Each row below is a small network's average activation on inputs in which a field has the value named, seen along a few directions.
Related values have similar rows: they may be neighbours, one step apart, or belong to one group.
In the rows, zero is written as 500.
Strong random noise was added to every row along 2 fixed directions; ignore it. To show where, here is one row again and again, with new noise each time:
[577 148 519 497 664 426 305 485 398 659 439 388 260 492 288]
[582 789 585 661 429 617 627 463 475 498 554 448 510 685 714]
[497 703 752 697 485 602 577 561 342 580 582 502 483 904 583]
[624 373 449 523 569 488 421 427 490 571 457 376 344 429 477]


Field FEMI:
silem: [484 603 581 506 461 571 671 323 582 427 388 479 586 448 688]
pepaz: [370 488 499 491 437 490 558 554 372 568 571 635 712 624 394]
litu: [393 680 468 499 443 495 423 679 427 582 547 550 517 645 519]
sagor: [653 366 388 374 576 402 496 311 645 400 478 375 400 189 568]
lum: [390 189 375 406 515 354 359 489 405 434 474 572 415 297 289]
datin: [544 373 555 475 627 531 455 611 438 526 409 408 308 610 381]
vus: [366 500 637 425 481 500 567 566 433 353 491 642 675 558 568]
lek: [667 810 432 453 507 531 533 448 651 519 569 498 568 512 545]
pebo: [511 602 565 515 516 553 613 642 550 539 419 512 397 663 520]
tida: [490 381 460 470 539 517 479 391 459 333 457 540 523 336 501]
kuros: [593 146 283 347 569 352 257 545 732 608 431 377 366 151 295]
zirad: [399 738 390 542 314 483 592 457 577 476 634 563 783 442 659]
zaz: [406 490 329 467 384 489 464 594 651 545 555 488 582 310 463]
bakek: [415 590 814 672 507 598 585 500 314 418 561 673 564 812 495]
FEMI is arranged as a ring.
A walk along FEMI starts at sagor and steps to its neighbour silem. Put lum, lek, tida, kuros in the order it reaches them. -> tida, lum, kuros, lek
List every value one step from zirad, in the order listed. -> pepaz, zaz
What is the length, in steps, of the shortest route from litu to bakek? -> 7

Field GUKID:
futev: [820 711 445 448 440 574 607 508 716 337 535 352 524 264 898]
lun: [402 648 320 468 544 581 572 438 450 411 558 512 458 632 480]
famif: [518 722 368 509 555 640 467 723 455 415 616 426 556 569 615]
kufa: [482 467 649 626 438 381 587 316 484 554 500 484 565 379 532]
zatav: [607 446 218 430 406 447 514 234 658 639 348 376 516 333 519]
sitiz: [496 155 888 540 492 460 378 640 517 646 437 666 432 637 303]
fugi: [331 410 398 475 600 427 418 478 280 652 523 647 614 705 287]
runib: [562 964 539 567 379 617 590 557 751 452 580 355 484 665 708]
natak: [310 625 500 559 389 464 490 694 499 598 600 594 626 586 378]
mol: [221 414 790 552 494 505 610 509 252 512 555 684 608 616 353]
vuned: [504 683 361 479 495 583 621 283 516 156 429 520 515 347 768]
senob: [531 804 596 573 317 504 577 618 620 701 615 511 648 659 624]
niz: [478 831 669 683 531 608 670 399 450 495 597 385 432 905 537]
kikuf: [580 529 783 654 569 519 633 429 342 435 462 505 434 821 587]
rizi: [457 433 567 356 365 436 414 651 422 475 493 678 582 429 511]
gor: [508 359 452 527 603 635 441 709 438 363 470 564 491 399 522]
GUKID is arranged as a network in which each value has 4 neighbours.
What is the length, in steps, of the shortest route from famif to kufa? -> 4
List every value one step from vuned, in the order listed. -> lun, mol, kikuf, gor
List every value one step from senob, in the order listed. -> zatav, sitiz, runib, natak
